x =
[[-11  27 -28  14 -24  -2]
 [  1  -2 -12   3 -36 -32]
 [ -7   4 -46  -9  -8  -9]
 [-34 -48   7 -31  -2  -9]
 [ -4  23 -39  20 -21 -11]
 [-15 -20  -8 -25   9  17]
 [ -9 -15 -34 -23  -4  -1]
 [-12 -38  11 -43   6 -32]
 [ -5  -9 -16   5 -29 -47]
 [-48 -25   7 -37 -20  17]
 [  9 -23 -13  -8  -9 -39]]
x[0][0] = -11
x[:, 2] = [-28, -12, -46, 7, -39, -8, -34, 11, -16, 7, -13]
x[:, -3] = [14, 3, -9, -31, 20, -25, -23, -43, 5, -37, -8]
x[7][-6] = -12
x[-4][-5] = -38
x[1][-1] = -32
x[-9][0] = -7
x[:, -5] = [27, -2, 4, -48, 23, -20, -15, -38, -9, -25, -23]
x[2] = [-7, 4, -46, -9, -8, -9]
x[10] = [9, -23, -13, -8, -9, -39]
x[-4][-4] = 11
x[-1][-2] = -9
x[-7][-6] = -4
x[:, 4] = [-24, -36, -8, -2, -21, 9, -4, 6, -29, -20, -9]
x[0][-3] = 14
x[-10][4] = -36
x[8] = [-5, -9, -16, 5, -29, -47]
x[2][1] = 4
x[1][3] = 3
x[-8] = [-34, -48, 7, -31, -2, -9]
x[5][-6] = -15
x[4] = [-4, 23, -39, 20, -21, -11]
x[-1][-3] = -8
x[0][4] = -24
x[1] = [1, -2, -12, 3, -36, -32]
x[5][5] = 17
x[-1][-6] = 9
x[4][-4] = -39
x[-5][-4] = -34
x[2][2] = -46
x[-10][-4] = -12
x[:, 5] = [-2, -32, -9, -9, -11, 17, -1, -32, -47, 17, -39]
x[5][2] = -8

m = [ 2.93 -6.48 -3.83  1.97  1.09  5.27 -3.77]
m[-7] -> 2.93
m[6] -> -3.77
m[-5] -> -3.83
m[-4] -> 1.97
m[1] -> -6.48

X =
[[ -31.678  -77.062   43.155   91.823 -120.557    4.837  198.290   24.556
   -83.921]
 [-163.633 -131.465   43.155  -76.513  -58.526  -96.774  -55.278   24.556
    97.059]
 [ -31.678 -179.459 -113.500 -225.018 -120.557  -96.211    5.516   24.556
    97.059]
 [ -31.460 -178.842 -115.816 -223.108 -120.557  -96.211    5.516   24.556
    97.059]
 [ -31.678 -177.259  -65.465 -218.210 -120.557  -96.211    5.516   24.556
    97.059]
 [ -31.678 -174.745  -48.291 -210.432 -120.557  -96.211    5.516   24.556
    99.229]
 [-100.336 -156.220   35.526 -153.111 -120.557  -96.211    5.516   24.556
   147.167]
 [ 114.630  -60.485   73.844  143.117 -120.557  109.715    5.516   63.546
    -7.559]
 [  46.053  -61.108   61.233  141.188 -120.557   88.404   24.768   24.556
   -33.092]
 [  20.142  -61.576   54.094  139.741 -120.557   79.898   54.909   24.556
   -41.610]
 [-143.459 -128.534   43.155  -67.441   63.184  -96.211 -166.645   24.556
    97.059]]
X[-11,0] = -31.678
X[-6,1] = -174.745
X[8,0] = 46.053
X[-5,-6] = -153.111
X[3,0] = -31.460
X[-7,3] = -218.210
X[:, -5] = [-120.557, -58.526, -120.557, -120.557, -120.557, -120.557, -120.557, -120.557, -120.557, -120.557, 63.184]
X[5,-9] = -31.678
X[:, -7] = [43.155, 43.155, -113.500, -115.816, -65.465, -48.291, 35.526, 73.844, 61.233, 54.094, 43.155]
X[:, -9] = [-31.678, -163.633, -31.678, -31.460, -31.678, -31.678, -100.336, 114.630, 46.053, 20.142, -143.459]
X[9] = [20.142, -61.576, 54.094, 139.741, -120.557, 79.898, 54.909, 24.556, -41.610]
X[-4,4] = -120.557
X[6] = [-100.336, -156.220, 35.526, -153.111, -120.557, -96.211, 5.516, 24.556, 147.167]
X[3] = [-31.460, -178.842, -115.816, -223.108, -120.557, -96.211, 5.516, 24.556, 97.059]
X[-4,2] = 73.844
X[4,-3] = 5.516
X[-1,-5] = 63.184
X[-5,-5] = -120.557
X[2,6] = 5.516
X[-1] = [-143.459, -128.534, 43.155, -67.441, 63.184, -96.211, -166.645, 24.556, 97.059]
X[7,6] = 5.516
X[-5,-8] = -156.220
X[5,-6] = -210.432
X[2,4] = -120.557
X[0,8] = -83.921
X[:, 5] = [4.837, -96.774, -96.211, -96.211, -96.211, -96.211, -96.211, 109.715, 88.404, 79.898, -96.211]
X[7] = [114.630, -60.485, 73.844, 143.117, -120.557, 109.715, 5.516, 63.546, -7.559]
X[8,6] = 24.768
X[0,-2] = 24.556
X[-8,7] = 24.556
X[-8,8] = 97.059
X[0,2] = 43.155
X[-7,1] = -177.259
X[1,-9] = -163.633

M = 0.033	0.013	-0.074	-0.155	-0.184	-0.044	0.114	-0.200
M[0]	0.033
M[4]	-0.184
M[5]	-0.044
M[1]	0.013

W =
[[15 13 14 14 34 77]
 [13 48 76 76 76 76]
 [14 14 17 76 76 76]
 [14 15 14 14 13 75]]
W[0, 0]: 15
W[:, 0]: [15, 13, 14, 14]
W[1]: [13, 48, 76, 76, 76, 76]
W[3, 3]: 14
W[1, 5]: 76
W[2]: [14, 14, 17, 76, 76, 76]
W[:, 1]: [13, 48, 14, 15]
W[:, 2]: [14, 76, 17, 14]
W[0, 5]: 77
W[:, 3]: [14, 76, 76, 14]
